Each row below holds a small network's activations on one input, seen along a few directions.
Each table varies a few parts of the input and shows all the possible inputs, shuffled.
Descriptions start from the smaller parts, as in this example, which fits no table here: one of 4 places along a line, together with either a single point or one of 9 places around a ring or (one of 3 separate values, together with one of 8 places around a ring).
Shared parts are said once, and a part with two or three values counts as separate values.
In the rows, 128 means zero.

Other details of the inputs vary at random and push rows far along two fixed directions, the same in every table; ignore that.

Rows:
R1: [146 115 147 148 121 102 104 146  91 133 126]
R2: [112 139 125 147 156 154 132 114 106 152 130]
R3: [ 65 123 136 143 138 123 146 104 127 149 121]
R4: [145 108 154 131 106 109 117 147  92 134 140]
R5: [140 177  86 138 140 141 166 130 195 115 129]
R6: [ 92 194  95 114 123 102 161 147 189 107 119]
R7: [108 157 141 135 135 141 128 114 102 147 154]
R8: [140  87 141 114 120 127  97 139 103 126 133]
R9: [110 137 127 139 155 155 132 108 103 138 141]
R10: [124  97 173 113 132 103 130 142  99 108 103]
R11: [111 158 137 137 146 132 129 118  99 153 149]
R12: [133 186  88 117 140 143 151 141 186 100 153]
R13: [ 64 124 129 140 135 134 150 115 119 147 115]
R14: [107 121 131 120 135 160 139 104 121 165 138]
R15: [147 102 129 133 121 102 100 122  87 120 119]
R16: [135  95 141 125 113 129  85 136 107 127 118]
R17: [184  97 121 123  98 101 117 177 152  76 132]
R18: [132 166  97 114 129 141 150 113 217 123 134]
R19: [152 136  84 127 132 118 135 137 162 116 117]
R20: [104 151 137 118 127 154 112  97 110 145 127]
R21: [141  81 144 152 113 130 122 142 106 133 137]
R22: [ 89 131 153 108 163 142 157 117 111 135 109]
R23: [139 185  83 128 146 143 155 130 186 100 127]
R24: [148 108 145 147 124 115 102 132  89 112 123]
R25: [103 129 131 130 128 163 128 101 125 166 123]
R26: [108 138 132 111 145 156 127 114 105 147 149]
R27: [137 174  90 100 130 152 161 131 191 106 138]
R28: [124  75 175 129 135 101 141 135 121 130 105]
R29: [144 104 155 122 106 116 106 139  98 130 135]
R30: [152 159  97 123 122  98 127 132 155 111 123]
R31: [115 162 127 137 141 123 130 108  94 159 130]
R32: [113 162 137 143 146 135 123 109  99 147 136]
R33: [141 184  75 125 141 136 158 120 182 103 120]
R34: [ 97  83 138 138 116 108 116 144 103 109 101]
R35: [110 142 109 125 157 135 119 103  97 148 134]
R36: [142 181  74 129 142 137 161 127 187 114 120]
R37: [107 134 128 140 145 161 136 120 108 151 147]
R38: [112 127 142 138 137 148 150  98 120 159 152]
R39: [142  77 140 123 116 134 107 139 109 137 124]
R40: [111 132 131 130 141 161 145 115 107 153 144]
R41: [110 153 141 112 130 140 133 118 103 162 148]
R42: [111 129 136 152 152 142 140  97 120 155 149]
R43: [123 103 177 116 130  95 128 147 102 119 103]
R44: [148 153 117 105 110 119 128 139 168 112 134]
R45: [189  88 107 150  97  91 126 161 159  93 103]
R46: [111 157 139 139 146 136 126 110 101 145 147]
R47: [184  84 119 121  94 110 121 177 163  91 119]
R48: [111 149 126 139 160 147 121 114 100 141 138]
R49: [186 106 123 137 102  92 111 166 149  66 126]
R50: [117 169 111  99 155 131 184 146 198 106 106]
R51: [143  73 150 131 112 121 112 122 122 143 132]
R52: [140  88 141 143 119 131 111 142  97 117 135]
R53: [ 64 128 126 135 142 137 141 122 115 143 113]
R54: [139 188  98  97 124 142 157 126 185 101 143]
R55: [ 89 123 156 118 158 140 168 117 120 151 110]
R56: [144  87 144 133 115 132 120 138  95 119 132]
R57: [151 139  85 123 131 117 133 131 158 105 116]
R58: [138 104 153 123 107 117  88 132 107 131 123]
R59: [103 157 139 119 124 142 114 111 112 165 129]
R60: [185  89 115 146 109 102 117 177 159  82 120]
R61: [135 200  98 118 126 126 157 145 184 114 152]
R62: [138  80 141 128 117 136  96 137 114 135 117]
R63: [113 148 117 136 155 140 124 104  96 144 131]
R64: [ 93 188  93 113 126 115 160 133 187  87 116]
R65: [121  89 166 112 143 106 125 152 102 113 105]
R66: [136 193  96 117 129 139 155 131 182  94 150]
R67: [ 90 151 163 106 154 119 154 127 107 150 117]
R68: [108 129 139 148 141 147 141 102 121 157 155]
R69: [112 155 144 126 131 142 136 110 100 148 151]
R70: [137  84 142 123 116 136  94 131 109 124 117]
R71: [177 113 129 123  78  93  93 164 165  91 107]
R72: [115 133 126 152 147 134 140  88 115 161 130]
R73: [113 149 140 122 133 150 138 104  97 137 150]
R74: [176  93 118 113  99 104  91 170 165  81 116]
R75: [138  76 144 132 110 134 105 131 118 139 118]
R76: [187  83  99 140 100  86 121 160 160  97 106]
R77: [103 134 128 125 134 165 119 107 120 161 121]
R78: [104 129 138 134 130 152 124  90 133 167 129]
R79: [145  81 142 156 124 124 120 137 105 130 131]
R80: [150 107 137 144 118 107 105 123  86 115 116]
R81: [103 142 103 120 125 104 136 155 167  89 113]
R82: [113 134 135 155 152 141 137  97 119 158 138]
R83: [108 150 139 108 131 139 125 114 108 164 144]
R84: [139  98 149 120 109 126  90 126 104 119 122]
R85: [176  92 117 122  87 112  99 163 167  84 100]
R86: [149 113 141 147 116  99 103 129  89 127 117]
R87: [150 128 110 118 112 136 152 142 175 118 133]
R88: [111 128 135 135 134 159 153 109 112 157 146]
R89: [145  76 153 135 111 122 120 126 117 141 136]
R90: [186 112 107 128  97  65 107 170 147  97 112]
R91: [132 194  98  99 123 131 140 134 196 121 134]
R92: [147  79 130 150 124 100 112 116 110 142 121]
R93: [109 143 127 135 160 148 124 114 101 138 150]
R94: [109 143 137 107 134 152 124 100 106 144 142]
R95: [141  80 141 118 115 133 105 133 105 126 124]
R96: [ 65 151 138 130 132 117 132 117 108 139 119]
Each input here is: one of 8 places along a line, together with either one of 2 separate values or one of 10 places along a line.
The inputs of R48 and R2 match in every part but the place on the line of 8. If R35 is changed in the same way as R48 into R2, which row does it become? -> R19
The inputs of R34 and R81 match in every part but the place on the line of 8. If R27 is changed in the same way as R34 into R81, which row does it become? -> R26
Change only the choice among 2 separate values in R81. List by row number the other rows that result. -> R65
Change only the place on the line of 10 in R54. List by row number the other rows that result. -> R15, R20, R24, R49, R66, R73, R80, R84, R94

Rows:
R97: [ 67 200 127 101 177 167 158  87 109 153 137]
R98: [ 90 165 101 119 163 148 166 100 162 137 120]
R99: [158  79 142 163  93 115  77 138  87 126 125]
R100: [139  29 186 142  96  79  77 155  77 136 102]
R101: [161 132  96 106  98 140 146 148 201  91 142]
R102: [ 75 187 116 128 160 154 171 108 142 136 134]
R103: [ 53 185 117 109 173 165 148  81 133 173 125]
R104: [130  51 149 151 109  98 112 150 107 112 111]
R105: [171  24 173 149 101 130  62 149  59 140 113]
R106: [113  54 177 142 117 102 103 127  78 153 112]
R107: [173 149  95 118 102  87 150 192 220  41 112]
R108: [145 182 104 118 129 161 152 125 195 137 143]
R109: [133 152 108 144 134 131 115 112 116 127 159]
R110: [186 109 109 134  89 126 113 175 187  88 127]
R111: [169 114 127 112  88  75 119 181 188  85 102]
R112: [ 63 160 149 120 179 163 142  86  70 166 128]
R113: [145  17 189 160 111  88 104 143  58 134 107]
R114: [121 173 110  97 134 171 168  98 175 148 155]
R115: [169  82 152 158  95 107  82 132  90 139 123]
R116: [ 74 132 146 138 175 159 146  87  75 168 120]
R117: [165  30 169 153 107 116  69 154  53 127 147]
R118: [150 182  82 108 153 156 147 124 185 115 154]
R119: [ 69 204 141 105 168 158 167  89 114 162 148]
R120: [ 93 165 106 124 168 152 173  98 152 137 121]
R121: [150  28 151 158  96  92  83 170  34 143 123]
R122: [136  49 198 144 115  92  94 149  45 131 112]
R123: [112 157  92 122 152 144 146 121 108 164 132]
R124: [ 91 126 177 118 137 131 119 108  58 162 133]
R125: [182 162  99  97  89  79 146 187 238  59 109]
R126: [164 125  87 112 107  90 141 169 228  67  96]
R127: [138 133 103 120 104  98 131 166 203  85 111]
R128: [ 74 185 120 120 177 162 166  91 122 151 124]
R129: [124 159 130 148 141 143 121  91 101 163 147]
R130: [ 92 145 130 118 126 129 126 132 135 132 122]
R131: [ 83 150 133 109 147 142 125 110 114 154 114]
R132: [ 84 135 137 105 157 196 137  69  86 185 150]
R133: [ 93 150 138 123 138 162 136  62  84 184 154]
R134: [196 134  90 130  98 120 130 179 217  68 134]
R135: [170 123 126 129 108  84 147 171 181  80 107]
R136: [175 134  89 133 104  89 160 185 228  48 108]
R137: [164  30 159 139  91 108  71 123  50 130 117]
R138: [213 143  90 115 105 101 138 177 225  71 146]
R139: [104 151 136 117 134 130 138 134 120 113 135]
R140: [141 137 119 128 144 162 123 119 131 139 137]
R141: [124 185  97 136 153 156 129  89 131 144 139]
R142: [160  69 165 159 115  99  74 120  45 146 146]
R143: [173 127  85 132 103  89 164 180 232  50 109]
R144: [116 201  89 142 143 156 141  98 153 134 152]
R145: [132  78 160 127  96  99  93 162  95 108 113]
R146: [ 63 189 133 109 153 159 149  99 106 148 145]
R147: [149 100 109 130  96  89 129 171 193  77 107]
R148: [ 96 177 123 129 161 143 179 104 152 145 129]
R149: [178 152  77 121 106  93 156 175 190 107 127]
R150: [ 90 166 124 141 158 178 114  65  77 187 138]
R151: [ 92 161 131 103 145 143 131 113 118 141 119]
R152: [130  25 185 154 113  93 100 135  62 144 109]
R153: [136 149 132 131 141 158 135 115 136 153 149]
R154: [109 178 106 132 167 157 123  76  97 159 156]
R155: [127  66 178 123 118 108  84 139  43 127 110]
R156: [105 147 115 125 123 156 133  86 113 147 151]
The inputs of R155 and R124 match in every part but one. If R140 is changed in the same way as R155 into R124, which row does it become? -> R153
The inputs of R126 and R147 match in every part but one. If R112 is changed in the same way as R126 into R147, which row does it become? -> R107
Describe the family of inputs behind these rows. -> one of 3 separate values, together with either a single point or (one of 2 separate values, together with one of 4 places along a line) or one of 11 places around a ring
Change only the choice among 2 separate values in R105. List by row number the other rows that result. -> R150
Change only the place on the line of 4 in R144. List by row number the other rows that result. -> R99, R109, R156
Change only the choice among 2 separate values in R141. List by row number the other rows that result. -> R140

Rows:
R157: [157 172  56 135 113 123 103 123 178 105 121]
R158: [172  30 162 168 110  96 106 158  97 111 106]
R159: [166  86 153 145 101 110  81 155  68 130 143]
R160: [174 122 116 119 105 142 127 143 180 101 146]
R161: [137 141  96 125 146 124 170 147 196 100 115]
R162: [ 44 128 155 113 168 168 150  89  90 173 126]
R163: [ 50 190 137 103 156 146 151  95 103 163 122]
R164: [ 86 158  84 142 154 190 122  59 126 185 137]
R165: [118 144 110 100 117 122 165 147 203 106 103]
R166: [ 55 157 131 124 171 173 171  88 116 159 132]
R167: [171 179 103  90 114 136 123 144 173  97 144]
R168: [155 173  92 135 127  99 152 141 173  98 139]
R169: [ 93 173 148 123 152 176 113  79  66 173 169]
R170: [168  55 163 115 102 143  88 139  93 133 134]
R171: [ 38 153 162 114 170 150 130  89  51 171 129]
R172: [128  57 169 126  93  95 107 153 133 125  97]
R173: [163 152  93 123 117 148 150 146 195 117 150]
R174: [126 175 101 116 131 106 155 152 172  77 117]
R175: [167  24 174 160 103 113  90 130  59 153 131]
R176: [ 54 138 177 121 140 127 112  96  64 179 121]
R177: [165  54 142 157 109 100 121 146 115 121 126]
R178: [169 182  93 127 119 110 143 134 175 107 144]
R179: [174  61 161 166 110  74  90 164  74  99 108]
R180: [141 170  96 124 144 101 153 155 172  88 116]
The inputs of R160 and R169 match in every part but one. If R173 is changed in the same way as R160 into R169, which row does it become? -> R159
Describe the family of inputs behind these rows. -> one of 2 separate values, together with either a single point or one of 11 places along a line
Change only the choice among 2 separate values in R157. List by row number the other rows that result. -> R164

Rows:
R181: [ 69 137 136 119 149 182 127  71 135 175 121]
R182: [103  54 143 142 127 144 112 147  96 130 110]
R183: [178 134 108 126  81 128 143 161 186  97 155]
R184: [116 152  75 130 132 128 182 158 192 103 121]
R185: [ 98 165 125 165 151 139 131 108 102 122 142]
R186: [166  81 114 115 129 124 134 167 172  91  91]
R187: [181 172 104 108 134 137 127 150 176 124 157]
R188: [132 105 148 170 122  97  86 112  78 130 108]
R189: [104 164 135 123 124 168 137  74 113 197 154]
R190: [ 38 189 173  77 138 123 133 107  98 162 113]
R191: [149  81 107 138 103  86 131 162 154 116  86]
R192: [ 98 159 102 114 138 179 158 119 204 109 137]
R193: [106  93 132 157 137 100 148 136 108 133 138]
R194: [105 127 119 125 167 146 168 119 111 155 115]
R195: [125 194  77 115 125 157 133 130 139 117 155]
R196: [180 110 122 137  94 114  93 181 145 109 158]
R197: [107 108 206  81 123  94 111 159  67 116 105]
R198: [ 82 178 106 124 155 146 107  68  89 156 134]
R199: [134  66 168 128  95 130 100 104 113 154 130]
R200: [114 165 111 111 121 169 169 111 201 119 163]
R201: [160 109 130 177 109  84 135 167 140  86 122]
R202: [161 123  94 133 107 100  99 159 140  59 132]
R203: [136  56 169 122 135 154 106 121 104 130 113]
R204: [151 100 148 137 106 119  69 133  91 170 143]
R205: [124 146 121 119 163 142 109  97  76 126 136]
R206: [140 167 118  94 139 167 173 101 199 125 151]
R207: [151 103 158 161 146 111 103 122  66 116 118]
R208: [ 30 186 176  84 143 139 146 126  90 141 135]
R209: [ 87 146 131 133 188 134 176  88 101 173 141]
R210: [140 175 103 157 127  95 154 124 180 118 112]
R211: [147  85 105 124 105 110 117 158 183 105  82]
R212: [151  95 166 169 144 102 128 129  74 133 117]
R213: [126 161  83 132 134  87 171 127 204 122 119]
R214: [208 110 130 115  94 121 133 155 161 106 140]
R215: [146 106 127 129  99 119  72 124  66 147 122]
R216: [165 103 136 120 123 133  88 133  54 133 132]
The inputs of R204 and R187 match in every part but one. If R190 is changed in the same way as R204 into R187, which row does it become? -> R197
Describe the family of inputs behind these rows. -> one of 3 separate values, together with either a single point or one of 11 places around a ring
Which other rows agree with R185 in the choice among 3 separate values? List them by row number. -> R182, R183, R184, R192, R193, R195, R196, R200, R201, R202, R208
Change only the choice among 3 separate values in R189. List by row number the other rows that result. -> R183, R214
